Each row below holds a small network's activations on one input, seen along a few directions.
Each table varies a few parts of the input and shows all the possible inputs, shuffled.
A made-up example of a description, with smaller parts first: one of 2 separate values, together with either a single point or one of 11 places around a ring or (one of 5 places around a ring, together with one of 6 places along a line).
Shared parts are said once, and a part with two or three values counts as separate values.
(in the rows, 128 means zero)

Other details of the inputs vary at random and push rows far along two fixed directions, the same in every table; ignore that.

A family of inputs:
x1: [180 116 186 157 133 117 243 128 124  91 155 148]
x2: [199 129 144 128 159  87 232 123 117  61 114 168]
x3: [154 101 194 145 115 116 196  91 132 158 157 129]
x4: [ 83 144 104  89  88 140   7  93 154 195 139 108]
x5: [134 135  25 116 194 125 117 205 101  42  43 132]
x6: [183 118 200 161 115 103 243 122 126 103 159 142]
x7: [100 118 108 134 129 169  85 152 125 137 134 112]
x8: [111 129  49 126 180 113 124 209 101  47  49 120]
x9: [110 152  86 104 124 129  48 127 131 140 117 121]
x10: [121 115  84 156 158 136 135 208 106  68  82 102]
x11: [143 121 215 133  90 141 156  42 153 210 210 145]
x12: [122 139  90 150 157 123 127 191 115  90  75 102]
x13: [138 130 216 110  73 110 146  31 150 195 201 156]
x14: [ 71 131 105  95 105 166  28  88 140 191 152 131]
x15: [102 124  98 132 146 161  83 146 123 149 120 116]
x16: [191 109 127 128 166  72 244 153 112  47  83 148]
x17: [ 94 149  91 110 133 148  64 124 127 132 126 135]
x18: [156 110 216 151  80 115 195  87 145 156 176 129]
x19: [ 84 144  98 108 117 127  55 136 134 138 110 116]
x20: [ 84 147 125 128  97 163  34 103 143 208 161 102]
Description of these inputs: one of 4 places along a line, together with one of 5 places around a ring.
The inputs of x13 and x6 match in every part but the place on the line of 4. If x8 is changed in the same way as x13 into x6, which row does it become? -> x10
Change only the place on the line of 4 in x7. List by row number the other rows that result. -> x5, x14, x15
Start at x4 and move only the place on the line of 4, one step at a time. The first step leads to x19. Which rows follow, in order? -> x12, x18

A family of inputs:
x21: [154 106 228 173  93 145 185  99 141 158 216 138]
x22: [168 121 220 175  92  98 232 102 138  87 190 140]
x23: [137 170  74 122 155 120  36 125 134 160 115 117]
x24: [112 135 160  90  60 137  63  49 175 200 177 130]
x25: [120 134 168 124  85 199  86  53 153 225 201 145]
x26: [ 90 149 103 101 135 150  59  99 132 174 146 163]
x27: [134 128 145 138 160 149 176 116 118 130 121 156]
x28: [ 63 161 100 108 120 146  25 135 121 134 135 123]
x29: [135 146 141 154 149  85 211 176 104  54  77 143]
x30: [ 87 147  29 145 161 213  28 205  92 106 111 110]
x31: [168 141 151 114 124  99 178 132 140  76 124 141]
x32: [160 104 130 152 144 121 195 174 136  93 100 116]
x33: [174 135 217 164  89  94 239  98 148 101 160 152]
x34: [ 94  90  87 123 107 167  33 168 130 163 115  78]
x35: [140 103 103 153 186  98 211 199 112  64  55 121]
x36: [149 104 234 127  63  75 231  35 148 179 171 149]
x37: [154 120 132 142 116  94 195 151 138  76 103 116]
x38: [206 134 232 156 108 100 203  23 156 219 195 138]
x39: [169 160 128 135 142 102 187 163 126  40  94 158]
x40: [178 102 178 113 146  83 234  64 137 123 145 184]
x41: [129 132 117 164 189 118 198 211 105  62  70 131]
x42: [ 91 119 146 107 116 177  81  58 145 217 166 126]
x43: [ 64 129 136 149 125 173  60 136 117 171 161 105]
x44: [ 74 133 182 107  58 123  82  58 155 222 183 110]
x45: [101 102  26 115 157 183  34 187 108 112  75  88]
x46: [100 137  59  95 124 162  35 115 148 156 131 124]
x47: [170  81 216 128  49  90 198  71 139 151 171 125]
x48: [ 61 140 179 136  67 140  69  74 137 191 197 114]
x49: [168 125  90 144 183 145 191 189 111  59  90 129]
x50: [160 120 108 160 173 123 199 226 122  50  82 109]
x51: [150 132 105 115 170  73 187 166 118  44  57 152]
x52: [110 154 146 118  84 150  56  97 139 142 184 128]
x53: [195 151 151 176 160  78 198 173 117 124  99  99]
x54: [ 75 151  88 119  96 150  29 157 144 138 123  79]
x55: [ 95 108 124 113 132 165  87  69 145 194 138 122]
x56: [171 125 185 128  93 137 178  60 125 152 225 174]
x57: [152 130 145 169 149 137 181 184 132  91 118 129]
x58: [145 146 111 113 173  78 181 178 110  42  67 149]
x59: [140 139  87 130 186 117 170 169  80  52 115 162]
x60: [ 64  94  34 129 163 144  42 213 107 118  54  76]
x61: [162  87 233  95  75  73 195  30 146 167 172 166]
x62: [161  88 135 142 137  53 246 176  93  46  65 130]
x63: [ 60 143  33 142 181 198  33 188  85 113  96 110]
x64: [157 116 196  94 120 105 187  44 137 170 186 171]
x65: [124 172 166 133  59 108  66  74 144 236 160  80]
x66: [168 134 112 113 151 118 181 137 128  86 136 151]
x67: [172 152  84 129 173 127 176 174 108  50 105 165]
x68: [ 81 105  67  86 136 141  25 112 123 160 114 125]
x69: [134 117 109 154 190 105 205 214 106  63  67 117]
x70: [ 97 126  60  94 105 140  13 154 131 117  92 102]
x71: [106 123  63 123 145 182  63 141 138 141 108 110]
x72: [129 186  89 118 126 106  32 127 129 149  97  94]
x73: [ 81 163 125 100 112 133  49 106 140 160 130 148]
x74: [105 116  19  97 148 154  29 170 113 103  88 107]
x75: [ 96  76 154 102 101 163  73  37 138 229 166 114]
What is each input in this table made of? -> one of 5 places around a ring, together with either a single point or (one of 2 separate values, together with one of 5 places along a line)
The inputs of x28 and x43 match in every part but the place on the ring of 5. If x52 is changed in the same way as x28 into x43, which row does it become? -> x21
Change only the place on the ring of 5 in x71. List by row number the other rows that result. -> x24, x32, x37, x46
Start at x31 and move only the place on the ring of 5, one step at a time. The first step leads to x54. Which rows follow, in order? -> x50, x49, x66

A family of inputs:
x76: [146 126 145 134 137  98 183 128 112  89 113 144]
x77: [123 143 125 120 108 121  85 100 139 156 140 129]
x78: [180 125 142 128 159 116 190 130 121  94 120 155]
x79: [142 114 160 134 122 145 132 104 138 145 167 134]
x80: [165 133 136 131 138  97 179 122 117  95 109 140]
x81: [117 130 161 139  99 136 113  97 132 174 150 117]
x82: [100 120 123 111 126 131  89 108 124 161 142 128]
x83: [127 125 154 116 127 142 120  99 133 149 155 147]
x84: [146 129 111 147 156 138 166 166 114  74 119 137]
x85: [106 127 128 136 115 143 106 130 135 150 120 112]
x86: [148 115 132 147 149 115 187 159 121 100  99 129]
x87: [134 106 153 130 111 129 135 102 128 161 163 126]
x88: [171 106 179 142 115 103 217 120 133 101 140 141]
x89: [111 120 156 111  99 129 119  84 142 159 146 136]
x90: [103 128  65 134 144 148  68 182 108 107  93 102]
x91: [132 126 161 141 130 147 127 105 142 161 158 129]
x92: [117 130 127 135 114 151 115 115 131 139 157 121]
x93: [122 151  78 115 142 120  90 162 136 103  94 119]
x94: [ 98 151  67 147 163 154  96 183 117  96  95 103]
x95: [101 123  83 114 151 134  98 160 119 105  89 123]
x96: [128 121 163 140 111 131 134 103 131 171 150 124]
x97: [179 106 143 121 156  94 221 123 122  90 109 145]
x98: [162  98 134 139 147 108 208 153 119  87 115 136]
x99: [133 132 128 118 116 119 117 109 146 136 125 132]
x100: [141 114 151 109 113 123 138  82 142 156 140 135]
x101: [ 99 126  63 136 162 142  95 191 120 113  80 105]
x102: [122 128 135 133 106 134 101 123 128 139 145 116]
x103: [114 153 108 135 140 130 100 171 119 117 110 104]
x104: [130 141 139 117 107 139 120  81 140 165 161 143]
x105: [157 117 132 154 162 103 200 162 109  95 106 130]
x106: [103 147  83 144 148 137  81 184 116 107  88 102]
x107: [136 139 144 114 110 150 118  89 137 166 161 156]
x108: [120 133 156 111 105 117 125 102 145 146 151 138]
x109: [104 149  78 146 161 160  94 178 120 105 103 115]
x110: [118 139 125 125 111 135  89 137 127 137 144 109]
x111: [119 132 153 124 107 115 117  98 134 145 150 140]
x112: [164 102 136 142 142 110 205 154 119  82 110 135]
x113: [114 119 153 116 111 126 114  89 127 161 151 137]
x114: [120 126 112 107 128 132  86 103 127 164 137 121]
x115: [110 130 130 117 100 144  87 128 142 151 148 112]
x116: [117 137 133 118 122 150 116 112 127 142 150 153]
x117: [171 147 139 129 135  85 176 131 127  97 125 143]
x118: [140 125 144 114 116 121 123  87 130 158 143 133]
x119: [117 131 123 108 108 136  91  95 144 156 127 123]
x120: [166 104 170 142 117 109 213 121 126 100 131 139]
x121: [118 143 159 116 100 114 108  94 139 158 165 136]
x122: [100 113 116 106 130 134 103 117 131 147 128 128]
x123: [148 135 137 141 146 110 182 171 126  89 103 122]
x124: [113 129  96 137 127 139  94 158 112 110 109 109]
x125: [100 138  83 139 144 141  88 184 127 109  85 105]
x126: [105 140 118 121 123 143 108 113 128 138 143 137]
x127: [ 99 135  88 121 139 127  92 159 129 101  96 125]
What is each input in this table made of? -> one of 4 places along a line, together with either one of 3 separate values or (one of 2 separate values, together with one of 5 places along a line)
The inputs of x98 and x122 match in every part but the place on the line of 4. If x110 is changed in the same way as x98 into x122, which row does it become? -> x121
Change only the choice among 2 separate values in x100. List by row number the other rows that result. -> x118
Change only the place on the line of 5 in x120. List by row number the other rows that result. -> x88, x98, x112, x115

A family of inputs:
x128: [131 117 165 115 110 137 143  67 130 164 169 149]
x129: [ 99 141  57 144 141 150  53 187 116 112  77  88]
x130: [ 90 109 169 126  86 151  65  87 145 208 179 102]
x131: [145 111 137 144 152 125 178 170 122  88 114 126]
x132: [ 87 157  10 147 167 174  21 229 102  84  59  90]
x133: [171 133 137 139 163 109 190 125 120 105 128 150]
x134: [158 144 103 135 173 112 170 159 106  71 100 138]
x135: [ 80 161   7 107 173 156  11 202 119 102  59  98]
x136: [122 142 140 147 140 125 162 150 130 106 111 131]
x137: [151 128 166 115 111  99 157  86 134 160 147 135]
x138: [155 130  97 152 158 127 163 186 117  68  79 119]
x139: [159 108 150 124 138  93 206 119 114 101 111 145]
x140: [109 127 118 101 108 132  91 109 141 133 132 140]
x141: [168 140 145 131 144 101 186 122 119  89 132 150]
x142: [169 112 152 122 140  96 217 124 123  76 115 159]
x143: [110 130 149 108  93 133  65  63 152 225 167 122]
x144: [104 120 155 120  88 168  62  86 155 203 170 112]
x145: [165 119 144 132 148 103 211 129 110  68 122 160]
x146: [126 127 147 145  99 150 129 112 133 160 167 121]
x147: [138 112 154 109 118 127 156  85 136 146 142 146]
x148: [ 98 125  59 114 161 151  74 160 123 118  85 122]
x149: [180 129 162 127 134  70 216 124 121  90 117 146]
x150: [132 120 149 141 103 143 145 112 143 150 152 118]
x151: [125 118 157 145  94 132 133 103 139 164 157 108]
x152: [ 89 112 162 131  82 151  80  85 150 207 184  99]
x153: [ 73 149 128 139 113 144  65 126 134 166 128 105]
x154: [118 116 162 135 113 150 120 122 128 161 170 126]
x155: [114 127  94 148 150 146 130 194 111  97 115 114]
x156: [172 138 131 128 146  70 198 155 117  61  95 144]
x157: [106 154  62 107 147 135  61 165 129 106  89 117]
x158: [117 129 123 139 126 158  92 142 123 140 138 116]
x159: [127 112 163 119 114 143 129  63 136 182 173 150]
x160: [129 115 125 145 139 134 164 165 128 103 122 117]
x161: [142 118 141 117 118  92 163 120 125 101 118 146]
x162: [185 123 151 132 160  96 220 122 130 100 117 154]
x163: [ 89 137 102 107 109 150  52 111 132 142 144 132]
x164: [ 96 110 143 104  95 143  68  65 145 216 159 126]
x165: [ 72 165  49 147 165 158  55 218 105  91  74 107]
x166: [102 118 152 100  81 127  84  67 142 188 160 130]
x167: [150 114 143 148 137 115 161 151 119 105 111 114]
x168: [153 137 166 109 105 104 148  89 150 134 153 150]
x169: [168 142 147 129 136  96 182 123 123  83 136 154]
What is each input in this table made of? -> one of 3 separate values, together with either a single point or one of 5 places around a ring or (one of 2 separate values, together with one of 4 places along a line)
The inputs of x158 and x144 match in every part but the choice among 3 separate values. If x159 is changed in the same way as x158 into x144, which row does it become? -> x148
The inputs of x150 and x151 match in every part but the choice among 3 separate values. If x168 is changed in the same way as x150 into x151, which row does it become? -> x156
Change only the place on the ring of 5 in x130. List by row number the other rows that result. -> x129, x151, x152, x167
